A small network was trained on made-up records. Each row is its average activation on records with the value named, seen along a few directions.
Values that are neighbours, or in one group, have similar rows; names and order tell nothing.
In the rows, zero is written as 500.
Strong random noise was added to every row along 2 fixed directions; ignore it. To show where, here is one row again and again, with new noise each time:
[512 467 645 610 698 559 409 459 620 551 733 524]
[471 387 761 659 754 546 322 404 614 475 779 592]
[651 816 273 493 562 619 707 516 707 825 778 240]
[516 442 630 587 672 552 415 515 594 550 652 541]


Field Z:
z8: [219 413 670 587 606 468 295 420 469 434 369 816]
z6: [561 596 459 494 515 540 608 674 622 621 525 380]
z1: [561 458 553 536 508 622 571 265 650 344 642 262]
z3: [601 763 466 357 333 349 531 392 472 523 591 373]
z9: [662 658 405 498 326 687 607 384 473 511 772 131]
z5: [416 414 555 476 359 463 209 413 234 371 410 836]
z7: [306 306 606 655 432 453 339 391 372 189 484 918]
z4: [405 500 609 496 698 292 584 373 577 524 600 451]
z2: [464 506 374 532 574 427 611 280 496 430 576 315]
The values of Z form a 3 by 3 grid.
- What is the length, in steps, of the shortest route from z3 to z6? => 3
- Which values are neighbours of z8? Give them in the order they are listed. => z7, z4
Each value of Z is a pair of two hidden parts, and every pair occurs once (3 first parts, 3 second parts).
- z7 and z5 share the first part; z7 and z1 share the second. Which value has the first part of z1 and the second part of z5? => z9

Field U:
u11: [614 914 333 566 257 601 577 393 551 685 828 434]
u9: [370 246 608 457 460 455 240 509 306 397 366 916]
u6: [592 399 625 406 485 625 429 570 495 421 500 418]
u5: [576 604 311 521 651 632 585 748 776 717 507 452]
u3: [457 775 253 295 384 456 687 595 377 667 257 539]
u4: [483 225 497 525 439 489 537 402 348 238 268 630]
u1: [576 402 808 701 571 454 479 347 487 527 785 391]
u2: [297 440 437 594 488 404 535 436 391 297 479 544]
u7: [527 361 608 533 486 594 421 369 468 290 307 435]
u8: [428 471 597 447 706 433 503 507 662 685 551 498]
u10: [515 526 609 529 658 335 365 545 622 452 705 357]
The values of U form a line.
- Going along U from u11 by way of its neighbour u9, in what order are u6, u4, u1, u7 met? => u4, u7, u6, u1
- What is the length, in steps, of the shortest route from u3 to u8? => 7

Field S:
s2: [345 337 458 498 442 413 417 650 345 451 167 822]
s8: [535 470 694 603 540 620 350 288 479 342 795 540]
s4: [731 744 314 519 447 670 691 408 585 596 850 117]
s7: [606 745 407 411 563 466 649 746 731 915 614 298]
s6: [427 396 619 473 317 494 291 522 337 234 331 701]
s3: [469 762 406 509 542 534 554 179 504 496 654 438]
s1: [428 542 475 416 451 349 567 499 364 471 374 622]
s9: [368 445 611 665 611 442 262 240 506 475 812 781]
s10: [490 301 720 579 694 439 448 414 655 376 565 454]
s5: [485 518 481 590 626 569 610 598 695 629 588 362]
s11: [473 121 732 494 555 497 370 527 404 295 272 487]
The values of S form a line.
- Going along S from s7 by way of its neighbour s5, in what order are s2, s3, s9, s10 met? => s10, s3, s2, s9
- What is the length, in steps, of the shortest route from s6 to s4? => 2

Field K:
k11: [393 464 490 526 495 487 447 452 444 498 461 671]
k18: [521 406 522 484 444 472 531 534 524 377 433 536]
k16: [509 468 511 499 524 477 465 571 429 507 552 580]
k12: [532 499 518 491 558 455 483 637 520 610 432 481]
k10: [601 447 401 427 286 588 594 713 436 481 196 454]
k9: [519 702 348 601 566 533 624 343 629 604 762 361]
k1: [451 452 475 543 520 558 468 575 503 478 490 636]
k7: [521 395 562 485 570 449 546 520 507 469 480 446]
k15: [438 413 520 508 551 513 475 559 569 600 462 547]
k5: [401 688 638 587 582 475 365 205 591 494 916 528]
k3: [529 588 492 523 523 591 488 265 499 436 695 411]
k4: [458 524 417 436 363 437 566 528 403 452 341 445]
k8: [579 550 421 479 434 532 513 564 475 501 555 414]
k13: [400 484 548 510 548 424 431 420 440 403 418 648]
k14: [574 502 585 502 566 462 461 519 557 496 555 451]
k17: [445 508 563 556 635 478 498 448 631 546 561 454]
k6: [535 446 633 542 576 613 475 416 551 486 596 381]
k2: [558 525 475 415 384 476 503 487 392 528 438 522]
Each value of K is a pair of two hidden parts, and every pair occurs once (6 first parts, 3 second parts).
- k18 and k7 share the first part; k18 and k8 share the second. Which value has the first part of k8 and the second part of k7? => k14
- k5 and k16 share the first part; k5 and k13 share the second. Which value has the first part of k13 and the second part of k16? => k9
- k11 and k1 share the first part; k11 and k3 share the second. Which value has the first part of k3 and the second part of k1? => k10

Field Y:
y5: [501 441 687 600 552 637 538 281 512 254 630 381]
y2: [486 792 178 473 308 484 659 256 401 507 704 400]
y8: [522 667 307 359 194 558 419 460 181 465 340 760]
y11: [268 142 700 512 616 299 325 742 371 353 170 954]
y10: [659 731 284 359 569 593 663 782 743 901 526 124]
y7: [800 527 281 312 228 578 709 763 457 574 282 101]
y4: [516 541 461 525 722 391 609 433 588 655 573 452]
y9: [582 260 676 645 455 588 422 689 469 430 505 518]
y3: [483 522 526 544 415 366 482 227 462 288 514 380]
y6: [308 677 543 511 515 476 451 568 570 706 537 759]
y1: [629 825 170 438 670 638 767 425 893 864 766 161]
The values of Y form a line.
- Which values are neighbours of y5? Give them in the order they are listed. => y7, y3
- Which values are neighbours of y4? Give them in the order they are listed. => y11, y1
- Which values are neighbours of y8? Give them in the order they are listed. => y2
